These are the activations of a small neural network, seen along a few directions. Each row is one input.
Each table varies a few parts of the input and shows all the possible inputs, shuffled.
Descriptions start from the smaller parts, as in this example, which fits no table here: ring(8) and (point or line(11) or (values(3) and line(4))).
Shared parts are said once, and a part with two or three values counts as separate values.
In the rows, zero is written as 128.

Other details of the inputs vary at random and push rows far along three fixed directions, the same in every table; ignore that.

Table:
R1: [ 77 159 131 110 117 145 139 151  57  62  58 100 120  85 191]
R2: [105 133 153 128 149 146 136 118  96  90 129 135 117 144 107]
R3: [131 138  72 103  89 107 108 158 132 175  90 108 168  74 178]
R4: [146 127  62 142 118 113 146 159 151 163 142 169 125 107 181]
R5: [141 120 108 155 145 130 146 134 145 126 166 176 108 145 124]
R6: [104 149 142 151 170 159 167 119  82  45 147 189  69 168 134]
R7: [ 97 140 145 128 129 147 126 129  92  93 103 112 130 111 127]
R8: [ 99 142 100 127 131 131 161 144  89  87 101 150 122 111 182]
R9: [128 106 188 130 163 129 120 107 142 120 148 111 119 146  60]
R10: [ 87 128 175  94 106 130  89 132  91 115  63  34 169  72 119]
R11: [149 139  74 135 121 117 137 155 139 143 134 168 113 119 176]
R12: [153 125  83 112 104 105 102 145 157 194 130 124 159  98 143]
R13: [145 131 114 153 151 130 141 131 140 125 166 186  92 155 127]
R14: [147 121 117 140  87 122 145 109 157 153 143 125 141 156 150]
R15: [ 92 155 117 109  99 141 189 111  79  60  71 122 125 147 207]
R16: [172 123  99 120 108 108  82 146 171 211 143 119 146 110 121]
R17: [131 116 149 119 141 121 117 123 138 136 122 104 137 119 101]
R18: [142 144  55 108 112 111 141 153 134 160 109 150 140  99 185]
R19: [138 128  96 147 166 128 184 131 135  97 163 209  86 165 141]
R20: [161 109 142 135 162 123 124 112 167 159 179 157 114 166  67]
R21: [112 128 130 131 139 132 141 130 112  97 128 140 121 131 127]
R22: [141 126 152 112  71 118  97 108 148 161 104  59 160 132 135]
R23: [153 108 158 143 143 119  96 123 161 157 159 120 121 136  81]
R24: [123 109 196 132 117 134 132  78 142 111 147  96 136 185  81]
R25: [132 112 147 157 156 136 136 120 139 118 165 153 109 147  95]
R26: [113 120 193 132 146 152  99 108 113 112 136  92 131 138  56]
R27: [107 127 184 100 130 134  91 115 110 121  88  57 154 104  78]
R28: [158 118 105 131 115 117  94 135 166 192 151 121 151 111 111]
Each input here is: line(4) and (point or line(6)).
- The inputs of R13 and R7 match in every part but the line(4) part. If R22 is changed in the same way as R13 into R7, which row does it become? => R14
- Which other rows agree with R8 in the line(4) part? List them by row number. => R2, R3, R10, R12, R21, R24
- Change only the line(4) part in R21. List by row number the other rows that result. => R5, R11, R19

Table:
R29: [113 145 136 130 121 139 144 133  93  89  95 127 113 138 164]
R30: [109 140 114 126 127 133 173 114 116 100 121 157 123 153 150]
R31: [130 111 174 141 146 140 133  87 142 115 185 152 108 195  75]
R32: [151 110 138  96  80 102  68 113 167 198 112  49 196 106  95]
R33: [164 116  50 151 122  94 160 151 185 178 161 201 118 121 179]
R34: [ 85 135 125 109 123 144 137 145  74  98  73  86 155  79 150]
R35: [154  88 198 132 162 122 118  95 172 149 167 101 126 169  35]
R36: [104 135 144 112 127 126 150 125 108  95  92 110 124 126 137]
R37: [140 106 124 165 168 132 151 124 147 110 195 195 100 172  88]
R38: [177 134  66 137 103 112 140 147 172 178 149 163 111 138 173]
R39: [ 93 142 147 137 127 154 122 138  76  90 101 113 130 113 134]
R40: [173 139  59 139  93 118 137 131 177 189 161 165 130 144 168]
R41: [103 130 140 146 143 138 157 127 101  71 140 167  91 140 159]
R42: [131 135  94 103  98 109 131 147 129 132  89 108 147 108 176]
R43: [116 134 156 146 134 152 145  98 108  91 139 146 112 176 119]
R44: [109 144 124 103 143 126 125 135 108 119  95 121 131 104 124]
R45: [105 123 133 140 149 136 166 123 106  82 121 140 111 121 148]
R46: [ 89 135 149 124 123 131 131 129  89  70  89  96 132 102 150]
R47: [114 132  90 127 121 124 142 152 122 137 115 139 142 100 148]
R48: [144 125 183 139 164 134  92 111 132 136 153 126 116 149  55]
R49: [135 103 204 139 120 126  59 110 154 159 131  57 150 118  60]
R50: [143 115 145 138 144 120 142 120 146 127 170 159  96 174 115]
R51: [124 124 112 129 119 126 117 147 126 145 143 138 134 114 135]
R52: [128 151 143 145 170 154 145 120 104  82 155 172  77 160 105]
R53: [160 129  55 112 139 106 137 151 150 180 129 165 135 103 162]
R54: [151 113 120 106 102 108 108 114 167 200 125  78 180 114 112]
R55: [140 131 122 136 109 136  97 142 139 162 137 103 143 105 113]
R56: [112 144 120 100 134 132 115 142  94  99  86 114 140 101 143]
R57: [114 149 115  97 124 126 109 146  96 126  97 119 132  96 154]
R58: [128 124 160 133 106 140  87 125 138 136 114  74 137 102 115]
- Describe the family of inputs behind these rows. => line(5) and line(6)
- The inputs of R30 and R33 match in every part but the line(5) part. If R54 is changed in the same way as R30 into R33, which row does it become? => R45
- Change only the line(6) part in R36. List by row number the other rows that result. => R29, R35, R38, R42, R50

Table:
R59: [128 103 187 147 141 135 119  97 141 124 166 114 120 169  73]
R60: [116 150  95 114  82 129 125 145 100 120  85 112 147 104 193]
R61: [123 122 179 153 167 144 168  94 123  79 161 161  81 186  99]
R62: [131 107 184 148 130 134 113  99 154 121 154 100 129 153  66]
R63: [132 132  68 141 131 122 158 158 132 139 145 189 111 123 177]
R64: [186 114  69 157 147 106 134 144 195 196 188 194 112 142 124]
R65: [136 108 144 109 119 106  76 137 155 169 116  72 164  81  99]
R66: [138 118 102 162 167 131 172 140 145 118 178 210  86 156 133]
R67: [118 144  95 113  94 125 138 145 107 128  80 104 138 100 198]
R68: [144 117 131 124  83 112  87 125 165 180 126  77 167 111 113]
R69: [130 126 180 116 133 136  69 119 129 147 113  63 151 109  65]
R70: [178 115  88 151 115 107 133 128 195 182 174 162 120 150 128]
R71: [121 140  99 121 129 129 154 120 116 115 122 163 127 142 154]
R72: [112 135 110 143 142 145 153 140 102 101 126 151 116 112 147]
R73: [143 138  92 128 145 117 136 143 134 127 142 173 104 128 153]
R74: [150 108 119 109 104  93  77 149 167 201 111  79 175  77 115]
R75: [163 109 114 131 141 110 134 112 180 174 157 149 132 150  97]
R76: [115 138 117 132 139 141 136 142 105 111 133 159 110 129 142]
R77: [115 140  73 105 103 117 153 141 117 133  79 124 159  92 192]
R78: [168 115  88 100  94  97  95 138 177 218 138 107 174 113 124]
R79: [120 135  87 121 121 120 161 128 124 126 115 154 139 127 166]
R80: [160 114 107 111 119  95  85 146 173 194 128 102 150  88 118]
R81: [138 115 185 128 158 126  95 113 141 130 147 114 117 148  54]
R82: [120 154  70 120 104 136 126 158  97 139 101 139 139  84 188]
R83: [151 142  48 154 138 124 159 154 139 143 166 222 103 140 180]
R84: [126 103 183 120 143 128 118 100 142 130 151  98 143 155  53]
R85: [126 137 104 142 124 136 156 128 115 109 145 172 103 157 171]
R86: [125 128 158 169 154 151 159  97 128  73 187 188  79 201  95]
R87: [145 119 179 149 141 138 113  95 155 122 170 125 108 176  60]
R88: [118 118 157 168 185 150 161 114 122  76 174 180  87 169  87]
R89: [108 155 133 103 102 134 130 128  92 109  75  94 136 109 176]
R90: [ 73 145 166 118 126 160 119 128  57  72  79  78 139  91 126]
R91: [ 78 146 166 104 133 145 110 129  65  63  84  92 129 101 129]
R92: [156 112 142 125 104 114  94 124 164 170 126  84 151 121 103]
R93: [141 127  59 135 139 116 196 142 142 124 151 203 113 150 179]
R94: [104 148  91 114 103 129 122 157  94 126  79 105 156  75 182]
R95: [117 136 167 152 156 156 160 104 103  55 147 161  82 185 111]
R96: [ 99 128 172 141 145 145 165 105 102  69 127 133 106 154 129]
R97: [122 147  82 125 120 136 138 154 105 129  98 133 127  88 173]
R98: [ 85 137 171 126 116 150 135 116  77  62  91  90 132 130 134]
R99: [120 107 186 123 137 120  88 118 133 136 130  85 145 122  65]
R100: [150 121  92 140 160 123 188 124 147 118 170 202  94 176 133]
R101: [112 147 119  93 119 133 141 130  94 106  86 105 140 119 152]
R102: [ 91 149 158 105 139 149 142 106  78  69  81 105 128 133 124]
R103: [123 108 205 121 118 126  91  97 141 148 130  61 153 133  69]
R104: [117 156  99 121 123 145 130 147  92 116  98 129 124  98 164]
R105: [ 85 142 169 113 135 142 114 128  71  72  91 103 127 116 120]
R106: [163 122 110 131 108 108 118 124 170 188 159 145 135 142 138]
R107: [ 89 148 169 112 142 156 119 130  72  76  87  97 117 115 118]
R108: [148 114 132 129 140 121 107 138 158 167 143 123 127 120  96]
R109: [106 141  97 110 114 118 126 153 102 116  94 121 141  83 178]
R110: [160 120 128 122 107 116  96 124 162 183 137 102 140 133 121]
R111: [130  98 195 143 140 134 111  99 148 128 156  94 127 156  66]
R112: [170 107  98 128  85  99  98 141 186 206 133 100 167 105 138]
R113: [116 136 117 122 139 123 140 145 107 106 103 138 116 113 150]
- The inputs of R112 and R92 match in every part but one. If R77 is changed in the same way as R112 into R92, which row does it become? => R75
- The inputs of R89 and R103 match in every part but one. If R104 is changed in the same way as R89 into R103, which row does it become? => R90
- Describe the family of inputs behind these rows. => ring(5) and (values(2) or line(4) or line(5))
- Start at R61 and move only the line(4) part, one step at a time. The first step leads to R67. Which rows follow, in order? => R92, R70
- Start at R90 and move only the line(5) part, one step at a time. The first step leads to R94. Which rows follow, in order? => R63, R99, R109
- Which other rows agree with R60 in the ring(5) part? List them by row number. => R71, R76, R78, R82, R83, R85, R86, R91, R105, R106

Table:
R114: [101 159 121 115  99 153 156 107  87  87  89 107 141 140 152]
R115: [147 108 172 114 174 119 126 107 148 125 156 134 119 170  54]
R116: [158 124  43 160 136 117 145 168 162 165 185 208 113 116 156]
R117: [110 132 185 132  99 138 115 107 116  87  96  58 132 127 118]
R118: [175 118 153 105 131 118  65 125 172 195 147  97 138 135  57]
R119: [139 100 181 133 192 126 146  92 153 121 178 152  96 171  47]
R120: [177 116  70 122 143  89 136 137 182 192 164 178 131 125 141]
R121: [103 164 124  97 139 144 142 137  71  67  86 131 110 132 144]
R122: [121 128  81 128 120 114 120 160 121 138 102 138 144  82 164]
R123: [132 112 151 117  82 107 111 123 154 148  89  45 171  99 143]
R124: [147 133  61 103 138 106 174 151 140 148 120 175 117 133 177]
R125: [106 131 149 151 160 162 195  77 104  49 154 179  96 212 105]
R126: [158  98 121 130  91  97 133 127 192 186 124  85 153 118 145]
R127: [135  94 169 121 128 105  71 132 155 176 121  64 175  86  63]
R128: [111 136 135 121 167 136 146 115 101  79 128 157 101 141 120]
R129: [129 122 143 126 119 120  75 144 132 158 116  87 153  87  90]
R130: [132 111 170 129 134 135 148  78 145 124 146 111 147 176  74]
R131: [133 151 132  86 107 132  75 147 104 156  73  65 149  92 135]
R132: [129 128 157 142 110 135 123 107 128 117 163 146 111 172 126]
R133: [116 154 120 102 131 131 117 132  97 110  97 116 126 102 139]
R134: [128 108 133 102  77  98 115 121 152 176 115  81 172 120 148]
R135: [117  92 188 141 165 126 120 118 138 126 143 107 128 127  52]
R136: [ 87 145 128 115 141 136 130 136  86  80  86 125 130 103 145]
R137: [ 93 132  89 123 121 134 128 162  93 104  96 119 147  71 168]
R138: [134 115 178 159 158 145  92 127 126 132 156 124 108 132  67]
R139: [131 125 107 153 141 143 122 154 129 131 159 159 112 110 126]
R140: [ 97 126 155 145 135 139 169  97  99  52 155 175  97 195 140]
R141: [ 89 150 145  88 143 143 133 128  67  60  69 105 126 126 131]
R142: [157 114 126 155 139 124  97 143 160 170 166 152 118 120  93]
R143: [150 130  58 160 132 132 131 172 139 164 164 181 112 104 171]
R144: [151 144 101 115 124 124  97 143 129 171 119 124 126 101 149]
R145: [133 126 175 118  69 129  73 122 142 153  83  22 162  92 122]
R146: [145 151  70 144 111 146 180 119 129 127 144 190 111 168 176]
R147: [160 148  46 144 124 116 128 167 150 183 145 192 112 109 191]
R148: [130 104 170 131 140 138 161  78 151 131 149 113 138 182  70]
R149: [130 132  85 140  95 117 164 135 138 111 107 137 124 126 204]
R150: [159  91  78 148 144 105 142 157 187 194 181 166 134 110 121]
R151: [ 85 162 135 112  76 146 122 134  58  86  73  91 136 115 208]
R152: [120 128 157 137 111 128 128 105 123 105 158 140 117 176 121]
R153: [111  96 182 155 181 141 133 119 128  92 174 135 119 140  54]
R154: [112 127 123 120  98 112 151 121 117 111 123 135 142 143 179]
R155: [126 117 125 130 156 117 146 131 146 140 139 152 122 127 115]
R156: [ 96 170 113 112  87 163 146 123  64  96  60  91 144 116 192]
R157: [119 132 184 161 126 156 137 106 112  78 129 105  94 158 128]
R158: [132 147  87 146 153 127 153 142 129 114 155 203  94 140 148]
R159: [105 150 143 134 149 151 126 133  96  90 120 150 103 124 125]
R160: [119 132 109 118 137 112 132 144 128 133 111 137 144 100 146]
R161: [168 129 117 105 114 112  67 135 164 206 130 100 147  94 105]
- Describe the family of inputs behind these rows. => line(6) and (values(3) or line(5))
- The inputs of R140 and R134 match in every part but the line(6) part. If R125 is changed in the same way as R140 into R134, which row does it become? => R148
- The inputs of R152 and R154 match in every part but the line(6) part. If R158 is changed in the same way as R152 into R154, which row does it become? => R160
- Change only the values(3) part in R146. List by row number the other rows that result. => R132, R145
- Which other rows agree with R138 in the line(6) part? List them by row number. => R131, R143, R144, R147, R151, R156, R157
